A small network was shown many inputs. Here are its activations along a few directions, one row for each input.
In each table, some parts of the input vary, and every possible input appears once, in random order.
Descriptions start from the smaller parts, as in this example, which fits no table here: one of 6 places along a line, together with either a single point or one of 11 places along a line or (one of 3 separate values, together with one of 8 places around a ring).
Shared parts are said once, and a part with two or three values counts as separate values.

Other details of the inputs vary at random and push rows far along two fixed directions, the same in every table; ignore that.

Table:
row 1: [ 27  -6 -40  31 -30  24  11 -10   4 -23 -16  19 -53]
row 2: [-13  20   6 -22  19  13   6  16 -10 -18  13 -16  28]
row 3: [ 28 -12 -30  34 -27  12 -16 -19  -3 -33 -41  26 -55]
row 4: [ 23 -26 -25  40 -37  25  12 -10   7 -23 -12  11 -62]
row 5: [ 18 -36  56  35 -38  13   5  30 -33  22 -27   8  10]
row 6: [ 14  11 -36   5 -17   6 -14 -22   5 -36   3  10 -53]
row 7: [-20  -3   9 -26  24 -18  18   5   1   9  14 -33  35]
row 8: [ -8  31 -45 -54  31 -38  -4 -23  16   2  25 -11  13]
row 9: [-27  29  41 -32   7   5   5   8  12   3  24 -20  29]
row 10: [ -2 -28  49  39 -16  41  26  32 -28 -18 -18 -26   5]
row 11: [ 12  20 -11  11 -19 -21 -37  -9  21  14   6  23 -50]
row 12: [ 18  -7 -25  24 -65  -2  -6 -23  -6   3 -26  22 -69]
row 13: [-15 -29  28  16  27   1  15  28 -17  23  -2 -10  24]
row 14: [  3 -10 -30   2  17 -18 -11 -13   4   7   5  17 -26]
row 15: [-25  23  22 -43  31 -16 -10 -18  17   0  22 -13  73]
row 16: [-15  32 -30 -49  35 -30   4  -7   6   6  17 -17  32]
row 17: [ 11 -25  45  43 -21  47  32  28 -38 -21 -36 -18   9]
row 18: [ 34   1 -39   7   3 -18 -26 -10   1  -4  -5  20 -34]
row 19: [-18 -18  26   8   8   1  25  24 -13  11  -4 -36  22]
row 20: [ 16   0 -49   9  14 -11 -16 -14  -2   9 -11  28 -38]
row 21: [-20  14  16  -5 -14 -12   3  -3  17  23   3 -16 -14]
row 22: [ -4 -28  25   1  34  -2  19  17 -18  25  -6 -10  38]
row 23: [ 29  10 -40   3  11 -16 -27  -2  -2   0  -7  20 -22]
row 24: [  7 -27  35  12  17  -3   4  29 -16  11  -2 -16  32]
row 25: [ -5   9  12 -19 -21  -1 -10  -5  -3  -7 -11  21  17]
row 26: [ 20   7 -13   9  -5 -21 -32 -25  12   9  11  12 -13]
row 27: [-13  38  -2 -45  17  -9 -11 -30  19  -9  40 -13  34]
row 28: [ 13 -44  47  52  -5  17   9  44 -29  11 -23 -15   8]
row 29: [ -9  14 -13   6  -7 -19 -22 -17  22  25   7  27 -48]
row 30: [  0 -35  34  41 -16  46  40  37 -19  -3 -18 -18  11]
row 31: [-15 -17  35  -3  17   6  10  15  -8 -13 -12 -15  45]
row 32: [-19  26   3 -50  49 -12  -1   8   2  -9   5  -7  73]
row 33: [  4   6 -40   1  -6   6   3  -8  20 -17  18   9 -36]
row 34: [ 17   7 -38  11 -31   8  -8 -44  30 -11  14  16 -45]
row 35: [ 23   8 -43  12   4 -12 -34   4  -1  -1  -4  21 -38]
row 36: [-27  12  -4 -42  65 -22   0  19  -2  30  27  -7  56]
row 37: [-20   5  10 -16  25  -4  -4  12   2 -14   2  -7  34]
row 38: [-14  30 -30 -59  19 -41 -21 -21  12  28  34  33  16]
row 39: [-16   4  11 -11  24   6  -2  19  -8 -11 -10  -6  39]
row 40: [ -3 -39  36  50 -20  27  31  35 -33   9 -40 -31  -1]
row 41: [  1 -21  24   0   5  23  39  16  -4  -4   3 -19  35]
row 42: [-22  46 -18 -53  12 -16  -5 -17  49  10  48   4   2]
row 43: [ -2  34 -21 -47  25  -8  -2 -14   6 -25  26  -6  20]
row 44: [ -7  24 -10   1 -23  -8 -30 -22  27 -12  -9  24 -44]
row 45: [  4 -26  65  29 -53  43  27  22 -36  -9 -26  -4   9]
row 46: [ -8 -12  39 -11 -25  22  33  15  -6  10   9  -1  37]
row 47: [  8   8 -31   8 -24 -15 -14 -43  19   6   3  -2 -39]
row 48: [ 16 -21 -11  45 -23  -1 -15 -33   2  14 -14  22 -48]
Description of these inputs: one of 6 places around a ring, together with either one of 3 separate values or one of 5 places around a ring.
- Changing only the place on the ring of 6 turns row 31 into row 24. The same change can be made to row 37. Which row results? => row 28
- Changing only the place on the ring of 6 turns row 1 into row 32. The same change can be made to row 30. Which row results? => row 39
- Which other rows does row 47 become when the choice among 3 separate values takes its other values? List them by row number. => row 12, row 21
- Which other rows does row 43 become when the place on the ring of 6 takes its other values? List them by row number. => row 3, row 8, row 18, row 22, row 41
- List by row number the other rows that have the place on the ring of 6 in common with row 13. => row 14, row 20, row 22, row 29, row 36, row 38, row 48

Table:
row 49: [ -9  26 -34 -17  23 -39 -49 -45  27   2  16   8 -21]
row 50: [-12  22  33 -39  27 -22 -23  -7   8   8  18 -15  68]
row 51: [-29  34  -4 -59  25  -5  21  19  -7 -11  30 -20  41]
row 52: [ -2 -20  33   6  14  31  35  40 -19   1  18 -18  34]
row 53: [ -1  35 -59 -16  41 -25 -30  -7  24 -20  11   1 -24]
row 54: [ 16 -25   9  25 -19  41  23  13  -8 -17  -6  16   2]
row 55: [  3  -8  41  28 -24  20 -15  11  -5  -9 -26  18  -4]
row 56: [-36  35  20 -65   1 -11   5  -1  13   8  23   1  54]
row 57: [ 21 -23 -43  27  -4   3   3 -30  10 -12   3   7 -43]
row 58: [-15 -34  57  14  13   5  26   3   0  36  15 -27  48]
row 59: [-12  -5  31  15 -46  17  14  20 -14   5 -12  -4 -25]
row 60: [ 15   3 -54 -18  31 -61 -44  -3 -14  56  -3  47 -17]
row 61: [ 24  -7 -74 -18  44 -54 -28   8 -20  26  -9  42 -12]
row 62: [ -1 -32  10  30 -18  18  32  -8 -21 -10 -35 -23 -15]
row 63: [ 13  -3 -27  27 -17   0  -8 -11  25  19  10  13 -66]
row 64: [ 36  -9 -35  15 -18   8   2 -26   5 -22   4  15 -22]
row 65: [ 11 -14  22  26  -6  34  -2  17 -18 -31 -32  10   4]
row 66: [  7 -31  11  45  12  11  -1  -3 -16 -18 -32 -16  -6]
row 67: [-14  -9  62 -15 -24   6  25   5 -14  17 -10 -29  57]
row 68: [-12 -23  27  27 -32   4  17 -16  -8  16 -26 -16 -17]
row 69: [-23 -11  31   4  12  18  48  37 -17   7 -15 -45  36]
row 70: [  9  12 -37   6 -42  23   4 -14  -6 -34 -22  26 -42]
row 71: [ 22   5 -36   4 -38   7   3 -29  -8 -30 -23   5 -33]
row 72: [-23  45   8 -50  36 -30 -30   9  17   2  38   1  26]
row 73: [  6  10 -17  34  -5 -13 -33  -5  17   0 -15  10 -62]
row 74: [  9 -23  43  13  12  16   7  17 -23 -19 -22 -26  54]
row 75: [-37  46 -15 -59  25 -34   0  -5  29  24  31 -18  18]
row 76: [ 31  -5 -19  17 -41  -1 -16 -37  18   3   6  24 -39]
row 77: [  7 -21  35  28 -28  24  12  24  -5  15   8   5 -21]
row 78: [-16  12 -15 -33  53  -8  22  17  19  14  41 -24  45]
row 79: [  2  38 -43 -26  27 -14 -30   1   8 -32  19  13 -19]
row 80: [  9 -22  39  23 -34  30  13   7   1   9  -2  20  -1]
- Changing only one part turns row 76 into row 64. The same change can be made to row 55. Which row results? => row 65
- What do these inputs look like to the network? => one of 2 separate values, together with either a single point or (one of 3 separate values, together with one of 5 places around a ring)
- A walk changes only the place on the ring of 5. It starts at row 70 and steps to row 71. List the rest of the walk in order. => row 62, row 69, row 51

Table:
row 81: [ 10 -24  -8  14   7  -6   0  -4  -7  17  -2  21 -12]
row 82: [-14  27 -37 -21  16 -14 -10 -12   7  -4   4  -1 -21]
row 83: [ -4  -4  -1  -5  35 -13  -6  -2   8  22  12   1  35]
row 84: [ -8 -30  64  22 -35  34  26  12  -6  11 -14 -20  17]
row 85: [-22 -11  63  12 -24  17  23  14  -5   7  -1 -21  35]
row 86: [  5   6 -35  -6  13 -27 -16 -28   2  17  -2  11 -15]
row 87: [ -2  -4  14 -19  13  19  22  12 -12 -20  10  -6  40]
row 88: [ 10 -27  14  54 -73  30   0 -13   0 -10 -30  10 -62]
row 89: [ -9  24  17 -23  -3  -2   5 -12  16   5  22  -3  10]
row 90: [ -7  -1  19 -28   6  13  33  18 -13 -12   5 -20  62]
row 91: [ 29 -37   0  69 -34  11  -6   4 -12  -8 -34  -4 -67]
row 92: [ -2 -14  37   5  -1  27  29  14 -29 -16 -18 -29  43]
row 93: [-11  17 -36 -22  19  -7  -5  -1  11  -6  18  17 -22]
row 94: [  0 -17  -4  39 -12  12   0   4  -1 -16 -29  -4 -47]
row 95: [  8  -9   8  17  14   3  -1  18  -1  11   8 -13   8]
row 96: [ 12  17 -42  -3   1 -22 -20 -17   3   5   7   1 -39]
row 97: [ -3 -26  40   5  19   8  23  38 -19  21  11 -19  36]
row 98: [ -2  26 -19 -33  28   3  -4  -8  13 -25  24  -4  37]
row 99: [ -2  20 -42   0  13  -1 -18  -7  21 -11   7  12 -33]
row 100: [  9 -27  27  31 -16  29  17   7 -16 -32 -28 -18   3]
row 101: [-21  24 -24 -41  22 -15   8   8  12   5  18  -2  17]
row 102: [ 10  35 -13 -31  16 -29 -47   1   5  -6 -10  35   9]
row 103: [-12  36   0 -23  -9 -13  -7 -20  21  -1  25   6  -2]
row 104: [-18   4  52 -24   2  12  22   7   7  17  17 -22  47]
row 105: [  5   5 -39  -9  19 -35 -25 -30  17   3   5  13 -20]
row 106: [ 15  11 -47  -8  -8 -20 -10  -7   9   7  12  11 -36]
row 107: [ -2  -8  -7 -13  13 -19   9   0  -1  27   3   3  25]
row 108: [ 26 -14  -2  43 -41   5 -45   0 -30  -9 -40  44 -48]
- What do these inputs look like to the network? => either one of 2 separate values or one of 6 places around a ring or (one of 4 places along a line, together with one of 5 places around a ring)
- A walk changes only the place on the ring of 6. It starts at row 84 and steps to row 104. List the rest of the walk in order. => row 89, row 103, row 85, row 88

Table:
row 109: [ 20 -48  33  77 -17  10 -18  14 -28  11 -59  10 -31]
row 110: [-15 -13  57  -5 -31  34  41  16 -22 -12 -19 -20  48]
row 111: [-19 -23  31  12  19  33  45  43 -24 -13 -18 -36  35]
row 112: [ 14  32 -31   3 -43   7 -27 -25  29 -21  18  28 -69]
row 113: [  8  32 -79 -25  24  -2 -15 -19  26 -38  27  21 -38]
row 114: [ -6 -12  26 -22  58 -18  15  25 -19  17  10 -37  85]
row 115: [ 13 -37   8  64 -14  42  22  13 -16 -32 -40 -19 -33]
row 116: [  0 -17  12  20   9 -14 -17  22 -22  25 -31  14  -4]
row 117: [  7 -46  25  63 -52  17  22   4 -14  32 -36   2 -53]
row 118: [-20  10  50 -47   9  21  30  10  -2 -10  25 -16  91]
row 119: [-29  18   6 -46  36 -39  -2 -23  30  38  43 -18  46]
row 120: [ 42 -55   8  64 -16  24  12  28 -36   4 -35   7 -23]
row 121: [ 16  26 -42  -6 -42   5 -19 -54  19 -44  -5  22 -46]
row 122: [-38  72 -12 -88  22 -34 -12 -10  33   3  56 -11  32]
row 123: [-10 -15  22 -26  49 -15  25  40 -31  26   4 -31  76]
row 124: [ 17  17 -47  -6  19 -33 -53 -13  11   8   4  50 -34]
row 125: [  8  12 -45  -9  -9 -24 -20 -36  33  24  30  32 -46]
row 126: [ -5  46 -23 -23 -18 -14 -30 -35  35 -18  25   2 -36]
- What do these inputs look like to the network? => one of 3 separate values, together with one of 6 places around a ring
- Changing only the place on the ring of 6 turns row 122 into row 111. The same change can be made to row 112. Which row results? => row 113
- Which other rows does row 110 become when the choice among 3 separate values takes its other values? List them by row number. => row 118, row 121
- Which other rows does row 115 become when the place on the ring of 6 takes its other values? List them by row number. => row 109, row 114, row 119, row 121, row 126
